These are the activations of a small neural network, seen along a few directions. Each row is one input.
In each table, some parts of the input vary, and every possible input appears once, in random order.
Descriptions start from the smaller parts, as in this example, which fits no table here: one of 6 places along a line, together with either a single point or (one of 2 separate values, together with one of 5 places around a ring) or one of 11 places around a ring.
Shared parts are said once, and a part with two or three values counts as separate values.
In the rows, zero is written as 128.

Other details of the inputs shift rows strongly along two fixed directions, in all tables alike. That doesn't count.

Table:
R1: [ 96 100 181  88 110 119 145 126  89 145 169  73 156 166 134 111]
R2: [140 139 116 156 119 126  98 135 148 139  96 172 120  99 137 145]
R3: [133  98 111 128 144 120 176  88  98 137 155  95 125 143 116  80]
R4: [133 136 102 162 154 145 115 139 149 101  88 152 133 102 124 137]
R5: [130 160 121 143 138 115 110 136 144 129 100 178 112 109 141 147]
R6: [151 106  67 141 120 121 161  84 111 146 150  89  94 154 123  99]
R7: [154 140  89 127 130 115 176  39  94 173 163 104  77 119  88 119]
R8: [108 122 175  64 105 139 108 172 128  86 150  94 147 173 141 139]
R9: [145 101  90 138 123 123 162  73  90 146 143  80  85 148 123  93]
R10: [143 155 105 144 132 114 109 145 164 138 111 173 130 116 141 149]
R11: [130 159 114 132 127 115 107 154 155 125 115 175 131 125 141 154]
R12: [ 95 104 204  90  99 135 107 167 111 117 149 103 174 146 142 141]
R13: [122 102  85 154 124 111 169  69  95 163 138 112 137 141 117 100]
R14: [144 165 131 104 116 141 103 144 150 121 129 145 132 109 103 185]
R15: [153 140  97 149 129 137 104 151 168 114 106 153 111 109 130 136]
R16: [120 132 137 154 122 134 110 149 144 137 108 155 138 104 130 140]
R17: [ 92  95 199  81 102 163  98 177 104  86 140  64 163 161 135 142]
R18: [ 98 104 165  74 130 130 155 124  87 105 162  75 153 174 122  97]
R19: [139 159 122 138 153 132 117 142 152 106  98 162  93 112 137 137]
R20: [139 139 109 146 108 128  92 152 161 135 109 170 138 114 136 152]
R21: [146 104  87 132 108  98 168  79 101 176 172 110 117 156 129  96]
R22: [144 119  91 143 133  94 172  62 100 180 149 117  94 139 129  92]
R23: [134 148 119 146 171 134 126 143 160 107  96 162 131 102 127 127]
R24: [119 132 146 138 131 125 111 148 144 117 111 165 169 110 135 142]
R25: [139 106  69 145 103 109 155  79 107 172 149 111 115 154 127 113]
R26: [137 143 150 120 142 138 103 154 152 102 104 140 114 119 141 141]
R27: [ 80 116 204  75 106 130 117 164 101 114 154  95 167 162 138 138]
R28: [126 151 121 154 154 117 122 135 155 129  98 177 151 102 131 138]
R29: [134 108  84 162 128 106 173  67 102 172 141 125 130 131 110  84]
R30: [144 106  79 156 148 121 176  75 103 149 140 106 110 129 105  72]
R31: [150 103  98 120 120 115 165  96 112 143 166  90 104 156 126  92]
R32: [137 138 120 164 150 147 115 154 155 116  99 150 108  93 123 128]
R33: [134 138 107 159 119 129  98 129 144 134  89 166 119 105 141 157]
R34: [121 155 139 142 162 141 126 161 153 104 105 154 108 112 129 135]
R35: [114 108 183  89  93 127 100 149 109 121 141 113 156 146 148 142]
R36: [103  81 225  39  83 147 104 161  87  89 169  49 161 183 145 125]
R37: [112 155 130 141 149 117 120 143 147 116 102 178 152 111 131 142]
R38: [140 120  97 150 163 117 188  84 109 159 149  99  84 134 116  79]
R39: [150 153 105 139 146 129 115 150 173 113 108 154 109 116 137 139]
R40: [127 174 140 132 144 151 118 133 149 126 123 150 120  79 100 173]
R41: [122 105 176  89 100 147  95 156 115  99 133  90 137 146 136 128]
R42: [130 173 129 126 146 147 122 126 145 116 114 159 148  80 100 167]
R43: [139 140 127 160 159 140 124 154 156 114 105 156 108  94 130 131]
R44: [ 85 101 187  98  90 145  99 163 110 116 134  93 173 151 139 153]
Each input here is: one of 4 places along a line, together with either a single point or (one of 2 separate values, together with one of 5 places along a line).
Q: Changing only the place on the line of 4 turns R35 into R24. The same change can be made to R36. Which row results?
A: R3
Q: Changing only the place on the line of 4 turns R25 into R13. The same change can be made to R8. Which row results?
A: R18
Q: Change only the choice among 2 separate values in R21. List by row number the other rows that result.
A: R31
Q: Change only the choice among 2 separate values in R44. List by row number the other rows that result.
A: R17
Q: Change only the place on the line of 4 in R9. List by row number the other rows that result.
A: R4, R6, R17
